A small network was trained on made-up records. Each row is its average activation on records with the value named, seen along a few directions.
Related values have similar rows: they may be neighbours, one step apart, or belong to one group.
(in the rows, 500 means zero)
Strong random noise was added to every row along 3 fixed directions; ignore it. To show where, here is one row again and again, with new noise each time:
[509 331 264 301 453 443 774 197 601 606 843 379 446 462 473 861 315 821
 210]
[934 356 316 472 350 675 462 472 467 495 564 537 306 603 564 641 524 908
 387]
[668 419 712 319 556 557 223 546 333 408 512 640 428 566 392 450 443 481
 416]
[632 378 554 316 509 531 409 433 427 474 623 555 431 539 419 594 405 613
 343]
[420 481 672 257 651 395 391 390 383 473 631 535 480 456 387 530 338 397
 369]


Field S:
s15: [261 463 406 436 619 378 916  66 784 508 747 214 744 364 458 815 423 600
 404]
s4: [239 685 443 609 576 458 572 699 557 565 359 545 375 417 501 302 455 372
 623]
s9: [181 562 436 475 367 443 579 646 563 573 600 469 535 533 449 583 375 388
 446]
s17: [440 727 211 549 509 287 719 426 482 636 685 353 398 334 609 635 445 449
 434]
s14: [306 590 590 411 617 275 405 442 341 546 560 534 673 289 414 515 418 161
 365]
s18: [102 196 649 319 236 581 708 493 797 494 711 588 632 535 218 753 537 492
 199]
s6: [494 532 289 521 270 530 468 630 593 561 551 624 483 659 433 490 568 522
 432]
s1: [434 485 445 583 388 647 585 595 708 473 341 452 444 526 468 421 589 575
 583]
s7: [587 310 606 665 569 578 499 494 603 300 453 386 611 533 544 507 516 496
 549]
s13: [427 229 786 428 440 655 537 579 718 485 429 459 671 646 309 408 408 500
 499]
s8: [550 128 325 473 364 528 869 176 660 668 776 336 670 536 521 773 498 979
 251]
s11: [444 678 337 545 636 311 616 347 311 511 508 409 531 296 581 595 406 462
 527]
s5: [466 399 553 600 528 733 520 362 612 535 442 326 569 626 656 516 560 537
 554]
s12: [504 837 139 617 516 287 642 470 467 715 563 467 309 352 731 445 499 503
 662]
s2: [290 768 293 555 534 260 572 527 465 559 566 462 392 498 427 553 490 334
 494]
s10: [400 497 783 510 578 689 346 712 581 363 296 601 534 586 493 273 678 336
 711]
s16: [836 523 684 484 541 545 216 594 215 416 208 645 484 540 605 265 649 367
 731]
s3: [492 594 642 617 709 295 455 451 339 469 393 556 706 365 595 396 437 371
 686]
S is arranged as a ring.
Question: Going along S from s6 by way of its neighbour s9, in what order are s15, s4, s7, s13, s8, s3 met?
Answer: s4, s13, s7, s15, s8, s3
Question: Name the neighbours of s11, in listed order.
Answer: s14, s16
Question: Name the neighbours of s1, in listed order.
Answer: s18, s10

Field Y:
y8: [924 125 668 602 416 734 337 549 529 330 666 532 687 816 387 674 609 668
 301]
y11: [869 128 357 656  74 936 290 868 706 345 478 775 602 986 408 461 759 865
 343]
y6: [711 302 574 650 437 816 285 685 573 296 202 494 494 616 552 298 783 675
 645]
y12: [502 541 266 734 351 680 597 658 694 555 382 412 263 659 539 408 535 633
 580]
y4: [377 574 666 463 742 316 641 221 352 528 369 358 469 300 566 376 419 481
 650]
y10: [669 237 581 212 407 450 289 485 341 565 719 569 581 511 280 759 478 549
 304]
y9: [379 160 725 449 450 589 483 511 761 306 754 486 816 672 341 586 506 412
 346]
y5: [629 394 620 578 532 745 493 561 557 494 248 571 457 422 515 413 589 706
 657]
y3: [677 486 555 379 268 564 345 848 409 578 443 759 402 620 293 420 551 418
 319]
y1: [566 720 561 416 469 534 337 696 317 485 344 791 316 407 501 309 450 372
 759]
y7: [408 853 319 580 517 342 422 615 447 541 551 556 444 407 705 463 585 282
 468]
y2: [667  83 524 393 423 624 651 274 634 507 675 381 723 575 462 856 415 823
 286]
y14: [292 116 674 286 297 770 410 651 667 468 541 691 519 630  91 522 300 584
 353]
y15: [736 566 366 437 436 499 591 334 302 600 446 528 326 469 545 606 366 717
 564]
y13: [450 978 540 530 794 143 419 431 196 488 472 394 477 384 712 390 527  41
 550]
Each value of Y is a pair of two hidden parts, and every pair occurs once (5 first parts, 3 second parts).
Question: Changing only the second part turns y1 into y3. y4 has the same second part as y1; what does that change turn y4 into?
Answer: y2
Question: Changing only the second part turns y14 into y12. y5 has the same second part as y14; what does that change turn y5 into?
Answer: y6
